Each row below holds a small network's activations on one input, seen along a few directions.
In each table, some parts of the input vary, and every possible input appears once, in random order.
Descriptions start from the smaller parts, as in this example, which fits no table here: one of 4 places along a line, together with either a single point or one of 9 places along a line or (one of 2 separate values, together with one of 5 places around a ring).
Shared parts are said once, and a part with two or three values counts as separate values.

Other details of the inputs shift rows strongly along three fixed directions, in all tables alike. That doesn't count.

A family of inputs:
R1: [-6  8  1 -3 -1  9  7  1 -1 -8 -8  0 -4]
R2: [ 10  30   0 -17 -16  53  15  27 -12   2 -27   1  13]
R3: [ -9 -12   9  -3 -20  -7   4   5   7 -20  29   4 -10]
R4: [-12 -12  12  -2 -22  -9   1   7   8 -19  31   8  -9]
R5: [-19  -4  12   1  -3 -12  -4   2  16 -21  15   2  -3]
R6: [  1 -20  -3  -3   1  -9 -10 -11   8  -2  16  -1  -4]
R7: [ -1  15  -5 -11 -11  27   6  10  -7  -3 -10   0   5]
R8: [ 15 -17 -18  22  47 -52   5 -21  -6  34  -9  12   7]
R9: [ -3   3   0   2  -3   2  11  -3   1 -10  12  11  -4]
R10: [ 18  -1 -11  28  51 -28  10 -12 -12  31  -8  10  10]
R11: [ 13 -15   1   8 -12   8  -4   4  -2  -7  38   0  -3]
R12: [ -3 -10  -6   3   9  -7 -10 -13   6  -4  20  -5  -4]
R13: [ -7   4   2   2  -2  -4   3   4   8 -16  11   4   0]
R14: [  8  -8   2  -1  21  -3   4  -1  -6  24 -16  -6   4]
R15: [ -7  -1   8  13   8 -16  -4 -15  -4  -6  10  -4 -15]
R16: [ 22   3 -10  12  34 -12  16   3 -16  39 -29   7  11]
R17: [  6   3 -11  -8   1   8   5   5 -10  17 -22  -3   6]
R18: [ -2 -18  -1  -3  -2 -11 -12  -4   9  -4  20  -1  -4]
R19: [  3  -2  -5 -11 -14  17  -8   4   3  -2  -8  -8   4]
R20: [-27  -7  18 -25  13   3  -8 -14  21  -7 -25 -19  -7]
R21: [ -5   4   7 -10 -12  -1  -1  16   7  -6 -17   2   8]
R22: [  2  -1 -10  15  35 -25   3 -13  -2  14 -16   0   5]
R23: [ 26  13 -29  13 -16  19  10  11 -16   2  37  27  10]
R24: [  1   1   0  -2 -10   4   2   4   0  -8 -15  -5   3]
R25: [ -7   5   2  -5  23  -4  -3 -12   1  17 -28 -11   1]
R26: [-20   1  19 -27  -7  13  -2   0  14 -10 -45 -24  -4]
R27: [-12  -8   0   4  -6  -7  -2   1   4 -10  42  13  -9]
R28: [  7 -14  -3  25  -6 -24  -2 -12  -6  -7  33   6  -7]
R29: [  3 -11  -1   4  -5  -6 -13 -10   5   3   9  -8  -3]
R30: [-34   3  23 -37   3  17 -10   0  26 -12 -38 -23  -3]
R31: [ 24  29  -9   7 -20  40  25  28 -24  -1   7  21  10]
R32: [ 11  21  -8  15  28 -10   1  -7 -13  25 -44  -1  11]
R33: [-10  -6   7  11   9 -16  -1 -16   1  -8  13  -2 -12]
R34: [-10 -10  -1  -1   5 -11 -14  -4  12  -5  25   4  -5]
R35: [-18  -8  19 -22  -4   3  -1  -5  16 -13 -25 -14  -6]
R36: [  2  11  -1   5 -12  12  -1   2 -13  -3  13  -1  -6]
R37: [  2  -4  -5  -7 -22  11  -9  16   2  -6  15   8   3]
R38: [-3  2 -6 -6 -5 10 -6  4  8 -7 15  3  2]
R39: [ -5  -8   8  -4  -5 -13  -2   3   9 -12   2  -2   0]
R40: [  1   8   4  -4 -17  11   4   6  -4  -3 -17  -4  -2]
R41: [-13  -2  19 -19  -1   6 -25 -10  17   1 -37 -31  -3]
R42: [ 10 -22   5  24   4 -21   3  -5  -5  -9  44   6  -7]
R43: [ -9 -12   4  -6  -8  -8  -3   6   3   0  14   5  -2]
R44: [-13 -16   5  13   9 -29   3 -14  10 -13  44  10 -15]
R45: [ 20  19 -20  -7 -34  32  17  33 -21   5   8  21  13]
R46: [-13   5  24 -27   4  31 -13   1  23 -11 -32 -28   3]
R47: [ 11   3  -4  17   9 -17  -2  -8 -10  16 -19  -1   2]
R48: [  3   2  -4   4  -1   4 -10  -8   2  -2  13  -4   0]
R49: [  9   7 -11  20  38 -27   3 -16  -8  26 -26   3   9]
R50: [ 35  35 -30  12   6  18   5  12 -28  35 -22  13  21]
R51: [  6  -8  -4   9 -15  -3   0  -2 -10   1  27   2  -6]
R52: [  0  -3  -1 -15 -13  13   4   5  -2   0  -6   1   1]
R53: [ 29  28 -21   7 -40  36  13  28 -33  10   7  15   8]
R54: [ -5   4   0  -2  28 -12   3 -10   9   8 -32  -2   8]
R55: [-11  -1  19  -3 -17   1  -7  -4   4 -15  -6 -16 -14]
R56: [-21  -2  13  -4  -5  -5   1   3  14 -17  13   5  -8]
Description of these inputs: one of 2 separate values, together with one of 4 places along a line, together with either a single point or one of 6 places along a line.
- Changing only the choice among 2 separate values turns R17 into R7. The same change can be made to R11. Which row results? => R46
- A walk changes only the place on the line of 6. It starts at R5 and steps to R13. List the rest of the walk in order. => R54, R22, R49, R32
- List by row number the other rows that have the choice among 2 separate values and the place on the line of 4 in common with R7. => R2, R20, R25, R27, R30, R36
- List by row number the other rows that have the choice among 2 separate values and the place on the line of 4 in common with R37. => R6, R11, R18, R19, R29, R41
- Change only the place on the line of 4 in R16. List by row number the other rows that result. => R11, R14, R42
